A small network was trained on invented records. Each row is its activation on one of them, seen along a few directions.
Each row is followed by the record's values for the fields BOG, FOP, BINOS, GILI, MAL, ZUBEF.
The largest differences between rows may come from other fields.
Strong random noise was added to every row along 4 fixed directions; ignore it. To show where, here is one row again and again, with new noise each time:
[-105 -196 -186 -182  -51 -217 -247  -70  -72  460 -107  196  142  102
  279 -138  -90  309  116  -82  -65  239   33  179  -95]
[  45   86  -29  -90  -30   23 -201   89  178   98  -84  238   86   71
   53  -65 -116   46  -57  117   18   82  -36  297  148]
[ -54 -263 -185 -104 -229   77  -30  -60  193  349 -102  126  135  143
  137 -310  -31  381  232 -241 -255  250  209 -312 -145]
[ 123 -171 -347  165  106 -310   22 -206   54  461   49  405  111  178
  234   90  -59  541  -55 -149 -302   74  302 -128  -43]
[-126  -61   25 -406  -21 -100 -428   20 -101  229  157  295 -131  -23
   87  160  236 -202   49 -166  141 -274 -416  222 -226]
[ 164   24 -180  150    9  -21   20  -19  276  170  -65  307  137  152
   70  -56 -160  329  -90   48 -201  133  251   16  169]

[-416 -172  368 -583 -258  223 -365  -75   40 -174  161 -156 -136  -49
 -163  -40  399 -409  343 -369  280 -206 -197 -199 -160]
BOG=zem, FOP=bope, BINOS=tili, GILI=kav, MAL=nid, ZUBEF=surot
[ -57  -20 -122   39  200 -423  -66  -24 -446  191 -182 -155   89 -108
  282    7 -241   17  -69  211  118  285 -129  598  -28]
BOG=fafor, FOP=bope, BINOS=mok, GILI=gagu, MAL=dolu, ZUBEF=tova
[ 193  267 -109  266  413 -451  -74  -54 -327   56  290  302 -103  -78
   84  647  -23 -136 -422  247  176 -381 -228  519   69]
BOG=tif, FOP=bope, BINOS=belo, GILI=gagu, MAL=pudid, ZUBEF=vun
[-306 -127   -6 -345 -116 -183 -355   -4 -174  204 -216 -114  149   31
  193 -227 -160 -112  116    9  145  437 -173  406  -15]
BOG=tif, FOP=nopub, BINOS=ranez, GILI=gagu, MAL=dolu, ZUBEF=tova
[ -76 -151   41   63 -309  356  288  107  -72  -34 -141 -437   -2 -160
  -71 -404  -37   85  272  -99  -87  143    6 -371 -257]
BOG=volu, FOP=bope, BINOS=mok, GILI=gagu, MAL=pudid, ZUBEF=vun
[ 158  -10 -152   99  337 -467   79 -225 -296  190  341  248 -192  -13
   84  588  295   84 -200 -164  -67 -472  -73 -204 -200]
BOG=mumip, FOP=nuvos, BINOS=belo, GILI=gagu, MAL=dolu, ZUBEF=tova
[ -11  181  174   68 -238  236  212  -38  375 -353 -201 -296  180   45
 -230 -297 -153    7   -9  145   16  424  282 -150  450]
BOG=fafor, FOP=bope, BINOS=ranez, GILI=gagu, MAL=dolu, ZUBEF=vun
[ 168   87  -37  182  271 -196   63   96 -366   59   72   47 -156 -202
   73  282  -48  -80 -224  165   91 -315 -213  402 -119]
BOG=zem, FOP=nopub, BINOS=mok, GILI=gagu, MAL=pudid, ZUBEF=tova
[ 275  476 -105  574  480 -216  -87   11  223 -347  145  565    4  143
  -49  511 -273 -183 -551  483   15 -209   83  544  641]
BOG=volu, FOP=zefa, BINOS=tili, GILI=vapud, MAL=pev, ZUBEF=vun
[ 134 -128 -207  190 -150  256  278  188   29  203 -253 -169  107  -45
  112 -414 -272  291  160   -9 -283  250  132 -122 -258]
BOG=febi, FOP=bope, BINOS=mok, GILI=gagu, MAL=pudid, ZUBEF=tova
[ -84  -62 -111  -52   53 -226 -132  -10 -322  248   15    3   20  -62
  144  107  -79   38  -36   77   96   -9 -178  281 -156]
BOG=volu, FOP=nopub, BINOS=belo, GILI=gagu, MAL=pudid, ZUBEF=vun
[ -39   72  152 -129 -464  710   92  381  487 -374 -323 -384  131    9
 -215 -645 -242 -328  237  108  -51  412  -31 -135   55]
BOG=fafor, FOP=nopub, BINOS=belo, GILI=gagu, MAL=dolu, ZUBEF=tova
[  78 -106 -104   34  -12  112  172   88 -127   57   53  -88 -142 -154
   12  -28   60  -49   81 -216 -191 -196 -176 -235 -444]
BOG=febi, FOP=bope, BINOS=mok, GILI=gagu, MAL=dolu, ZUBEF=tova
[  84  -22  -50  -20   46  119 -146  -78  333   35  127  397  -46  197
  -45  128  181  143   -6 -171 -149 -152  197 -234   97]
BOG=zem, FOP=nuvos, BINOS=tili, GILI=mumet, MAL=pudid, ZUBEF=tova
[-190 -210 -140  -74  -72 -216  -11 -128 -257  263  -37 -210  107    0
  238 -147  -21   85  210 -104  -25  264   -5 -146 -239]
BOG=tif, FOP=nuvos, BINOS=belo, GILI=gagu, MAL=dolu, ZUBEF=surot
[ 144  -67 -290  341  198 -148  -41 -197  334  189  -32  461  170  348
  122   80 -177  497 -141   37 -295  250  577  -98  367]
BOG=zem, FOP=zefa, BINOS=tili, GILI=mumet, MAL=pudid, ZUBEF=tova
[ -95 -300 -150 -126  194 -531  -15 -168 -794  587  178  -44 -145 -204
  366  257  258  263   84 -236   59 -272 -259   79 -578]
BOG=mumip, FOP=nuvos, BINOS=mok, GILI=gagu, MAL=pudid, ZUBEF=vun
[-482    0  123 -494  166 -428 -893   -1 -522   92  182  224 -155  -55
  293  322  156 -801   39   73  547 -144 -805  915  -86]
BOG=fafor, FOP=zefa, BINOS=tili, GILI=vapud, MAL=pev, ZUBEF=vun
[  41  337  142  395    7  309   59   33  507 -685  -70    0   93  169
 -383    8 -267 -347 -256  363  -24  244  237  -31  670]
BOG=volu, FOP=zefa, BINOS=tili, GILI=gagu, MAL=dolu, ZUBEF=vun
[ 131  -75  -95   -5 -257  371  238   29  434   48  -33   85   27  140
 -150 -248   90  269  135 -207 -291   69  235 -604  -39]
BOG=febi, FOP=nuvos, BINOS=ranez, GILI=gagu, MAL=pudid, ZUBEF=tova
[-147  -73  -59  153  199 -398  -46 -389 -144    1  133   79   32  147
   15  310   86   78 -119  -85  -27   84  222 -169  204]
BOG=mumip, FOP=nuvos, BINOS=tili, GILI=gagu, MAL=dolu, ZUBEF=vun
[  47   98  -67  331   59  -68  148  115 -210  -13 -303 -266  189 -100
  102 -228 -484  174 -103  436   66  378   85  498  217]
BOG=volu, FOP=nopub, BINOS=mok, GILI=gagu, MAL=pudid, ZUBEF=vun
[-132 -163   83  -39 -119   43  165   10 -324  -22    3 -363 -111 -217
   29 -162  129 -142  190 -144   15  -71 -214 -262 -365]
BOG=mumip, FOP=zefa, BINOS=mok, GILI=gagu, MAL=dolu, ZUBEF=surot
[-392 -199  -55 -264 -150  172 -502   89  -90   48   70  125 -119   60
   33  -39   56 -601  193 -205   33   60 -447   88 -339]
BOG=febi, FOP=nopub, BINOS=tili, GILI=gagu, MAL=pudid, ZUBEF=tova
[-217 -221 -198  110  383 -684 -280 -427 -440  359  315  353 -120  106
  248  595  137   19 -166 -117   45 -110   35  116  -60]
BOG=zem, FOP=zefa, BINOS=tili, GILI=gagu, MAL=pudid, ZUBEF=surot
[-171 -228   50 -536 -167   88 -246  190 -307  368  -34 -159  -83 -172
  218 -310  210  -52  380 -304   56 -192 -496   40 -695]
BOG=febi, FOP=nuvos, BINOS=mok, GILI=mumet, MAL=dolu, ZUBEF=surot
[-218  -68   88 -327 -154  -12 -199  101 -143   45 -156 -256   80  -37
  112 -254  -53 -257  182   77  215  275 -271  278  -93]
BOG=fafor, FOP=zefa, BINOS=belo, GILI=gagu, MAL=dolu, ZUBEF=surot
[ 101  282  112  -55  -21  220  -70  169  149 -236  113  168 -157  -77
 -203  176   80 -362 -176  107  109 -272 -292  152   73]
BOG=febi, FOP=bope, BINOS=ranez, GILI=gagu, MAL=pudid, ZUBEF=tova
[ 231   79  -77 -102 -108  393  -32  213  372    8  167  283 -104   73
  -68   -5  180  -58   80 -155 -154 -335 -107 -284 -228]
BOG=tif, FOP=nuvos, BINOS=belo, GILI=mumet, MAL=pudid, ZUBEF=tova
[-190 -239  -52 -459 -146 -214 -263 -103 -228  533 -174   12  111   -1
  314 -225   36  460  256 -142   63  263   26  144 -160]
BOG=mumip, FOP=bope, BINOS=ranez, GILI=mumet, MAL=pudid, ZUBEF=tova
[-285 -209   76 -434 -270   81 -174  145 -221  170 -303 -393  118  -81
  134 -425 -114  -26  316  -24  121  346 -188  130 -236]
BOG=mumip, FOP=nopub, BINOS=belo, GILI=gagu, MAL=dolu, ZUBEF=tova
[ 418  168  -33  178  234  -25  188   72   51   48   91  244 -125  -92
  -28  223   74  314 -200   49  -77 -439   84   88    2]
BOG=zem, FOP=bope, BINOS=mok, GILI=mumet, MAL=pudid, ZUBEF=tova
[-208 -350 -124   52  -53 -240  135 -210 -455  191   89 -306  -68 -123
  157  -71  113    6  216 -315  -81   63 -102 -295 -457]
BOG=fafor, FOP=nopub, BINOS=mok, GILI=gagu, MAL=dolu, ZUBEF=vun
[-270  -93  142 -492 -229    6 -256    5 -164  188 -121 -179   47  -32
   48 -220  114    1  212  -43  253  178 -240  167  -66]
BOG=febi, FOP=nuvos, BINOS=ranez, GILI=gagu, MAL=pudid, ZUBEF=vun
[ -74  -75   82  -43 -317  384  208   89  158 -165 -138 -372   43  -42
 -132 -366  -42  -34  240 -117 -133  202  113 -510 -106]
BOG=mumip, FOP=bope, BINOS=belo, GILI=gagu, MAL=dolu, ZUBEF=tova
[   7 -204 -133  151 -183  137  325   51  -55  116 -220 -364  151  -29
  122 -467 -184  315  217  -91 -231  346  189 -267 -225]
BOG=tif, FOP=zefa, BINOS=mok, GILI=gagu, MAL=dolu, ZUBEF=vun
[  73  -19  -37   80  164 -163   39   77 -370  123   24  -39 -110 -164
  128  139    5  -12  -84  111   78 -175 -185  254 -155]
BOG=zem, FOP=zefa, BINOS=mok, GILI=gagu, MAL=pudid, ZUBEF=tova
[-590 -556 -258  -43 -120 -404 -270 -365 -376  414 -109 -198  199  212
  399 -279 -113   13  373 -260  -93  776  126 -180 -213]
BOG=fafor, FOP=zefa, BINOS=tili, GILI=gagu, MAL=dolu, ZUBEF=surot
[-324  -93   -8 -144   20 -152 -338  -78 -187   55    6  -18   31   70
  142   12   -7 -338   96  -53  114  225 -212  196  -81]
BOG=tif, FOP=nuvos, BINOS=tili, GILI=gagu, MAL=dolu, ZUBEF=surot
[ 344  365  184   60  -82  552  215  384  418 -436  -34  -13  -90 -142
 -294 -146   -7 -284 -103  166  -45 -324 -181  -40   39]
BOG=febi, FOP=nuvos, BINOS=mok, GILI=vapud, MAL=dolu, ZUBEF=surot
[  86  144   51  124   -1  379  -51  130  375 -370  353  352 -266   64
 -221  224  254 -520  -30 -198  -97 -533 -233 -337  -78]
BOG=tif, FOP=zefa, BINOS=tili, GILI=vapud, MAL=pev, ZUBEF=vun
[ 112  -32 -252  255  260 -505  124 -244 -193  198  110  133   77   71
  153  311  -84  240 -221   30  -87   24  158  100   31]
BOG=fafor, FOP=nopub, BINOS=belo, GILI=gagu, MAL=dolu, ZUBEF=vun

Here are new rows. What are their fields?
[-108   66   48  -12  350 -650 -187 -349 -344   33  280  212 -109  -19
   38  581  226 -147 -295   21  222 -242 -127  202  198]
BOG=mumip, FOP=zefa, BINOS=ranez, GILI=gagu, MAL=dolu, ZUBEF=surot
[ 318  188 -240  677  347  -52  204 -149  431 -309  343  552 -113  271
 -181  549   -4 -203 -456   15 -355 -207  279 -313  315]
BOG=fafor, FOP=zefa, BINOS=tili, GILI=gagu, MAL=dolu, ZUBEF=tova
[  40 -134 -235 -238   52 -256 -211  -56  -51  585  -85  311  128  134
  330  -63  -18  520   79  -67  -98  136   63  203 -116]
BOG=febi, FOP=nuvos, BINOS=ranez, GILI=mumet, MAL=pudid, ZUBEF=tova
[ 434  412  251 -266  131  183  -74  163  474 -152  121  426 -145   19
 -253  286  253  172 -264  111  155 -570    8  234  334]
BOG=zem, FOP=nuvos, BINOS=ranez, GILI=mumet, MAL=pudid, ZUBEF=tova
[ 136   80 -209  320  187  -95   45  -63  216   69  -12  325  118  192
  108   75 -168  291 -102   46 -222   48  296   -3  212]
BOG=volu, FOP=nuvos, BINOS=tili, GILI=vapud, MAL=pev, ZUBEF=vun
[-146  139   43  282 -122  377  -92   97  370 -440 -112   18   88  161
 -204 -165 -285 -437  -62  301  -13  387  102   14  402]
BOG=volu, FOP=zefa, BINOS=tili, GILI=gagu, MAL=pudid, ZUBEF=surot
[ -26  -74 -109   -2  154 -256  -89 -105 -303  150  334  209 -204  -40
   53  429  253 -194  -91 -109   67 -416 -324  -77 -307]
BOG=volu, FOP=zefa, BINOS=belo, GILI=gagu, MAL=pudid, ZUBEF=surot
[ 468 -108 -334  268   95  122  383   51  258  300  147  336  -69   86
   62   18  108  545   -9 -359 -569 -397  222 -613 -442]
BOG=febi, FOP=nuvos, BINOS=mok, GILI=mumet, MAL=dolu, ZUBEF=tova
[  53  -66 -154   26  227 -178 -231 -186  120  142  260  557 -127  167
   12  416  204   58 -151 -209 -133 -316   79  -66   -6]
BOG=zem, FOP=nopub, BINOS=tili, GILI=mumet, MAL=pudid, ZUBEF=tova
[  29   61  145  -49   13  -64  151   -6 -190  -47 -129 -336   45 -156
  -24 -121   -4  160    1  120  116   44   43   93   70]
BOG=zem, FOP=nuvos, BINOS=mok, GILI=gagu, MAL=dolu, ZUBEF=vun
[ 150  213  314  -81 -152  557  183  361  121 -386  -11 -269 -231 -275
 -300 -116   86 -338   34   66  129 -349 -238  -27 -109]
BOG=zem, FOP=bope, BINOS=mok, GILI=gagu, MAL=pudid, ZUBEF=tova
[  -5  194  342 -274 -209  351   21    6  349 -428  205  -55 -189  -43
 -413   92  412 -379   -8 -175  136 -342 -214 -409   97]
BOG=tif, FOP=nuvos, BINOS=ranez, GILI=gagu, MAL=dolu, ZUBEF=vun
[-175 -313   70 -232 -332  257  163  115 -226  243 -203 -475   10 -191
  123 -521   73  150  439 -196  -28  172  -54 -313 -463]
BOG=zem, FOP=nuvos, BINOS=mok, GILI=gagu, MAL=pudid, ZUBEF=surot
[-288 -203 -110  -54  -38  -40 -274 -122    8  -10   91  110  -51  158
   27   50   46 -398   82 -242  -99  186 -126 -120 -139]
BOG=fafor, FOP=nopub, BINOS=tili, GILI=gagu, MAL=dolu, ZUBEF=tova
[ 238  -78   19 -270  -12  204   40  126   68  212  157  193 -209 -104
   -5   50  373  225  112 -288 -111 -548 -117 -260 -397]
BOG=zem, FOP=nuvos, BINOS=mok, GILI=mumet, MAL=pudid, ZUBEF=tova
[-283 -193  -55 -204  304 -874 -318 -464 -666  422  247  163  -86  -40
  209  576  286   98 -137 -128  298 -161 -160  311  -32]
BOG=zem, FOP=nopub, BINOS=ranez, GILI=gagu, MAL=pudid, ZUBEF=vun
[ -56  295  333 -304   57  223 -479  148  170 -353  246  310 -259  -64
 -235  349  308 -651 -140   54  335 -500 -430  341  153]
BOG=zem, FOP=bope, BINOS=tili, GILI=mumet, MAL=pudid, ZUBEF=tova
[-247 -292 -250  280  -42 -166   56 -300  -30  106    6  -47  134  210
   98  -86 -122  109  101 -240 -278  420  310 -400  -63]
BOG=tif, FOP=nopub, BINOS=tili, GILI=gagu, MAL=dolu, ZUBEF=vun
[ 308  152  -25  449   74   76  463  139   72  -72 -291 -209  160  -69
   13 -241 -414  404 -151  420  -82  260  390  203  291]
BOG=zem, FOP=zefa, BINOS=mok, GILI=gagu, MAL=pudid, ZUBEF=surot
[  34  -31  -71  233   23 -148  270  -36 -192   43 -185 -310  154  -45
  152 -220 -191  220   24  129  -37  337  154   78   33]
BOG=fafor, FOP=nuvos, BINOS=mok, GILI=gagu, MAL=dolu, ZUBEF=vun
[-126  176  283 -216 -142   96  -72   93  -65 -235 -142 -370   66 -109
  -98 -147  -28 -219   37  248  296  143 -135  183  202]
BOG=mumip, FOP=nuvos, BINOS=belo, GILI=gagu, MAL=dolu, ZUBEF=vun
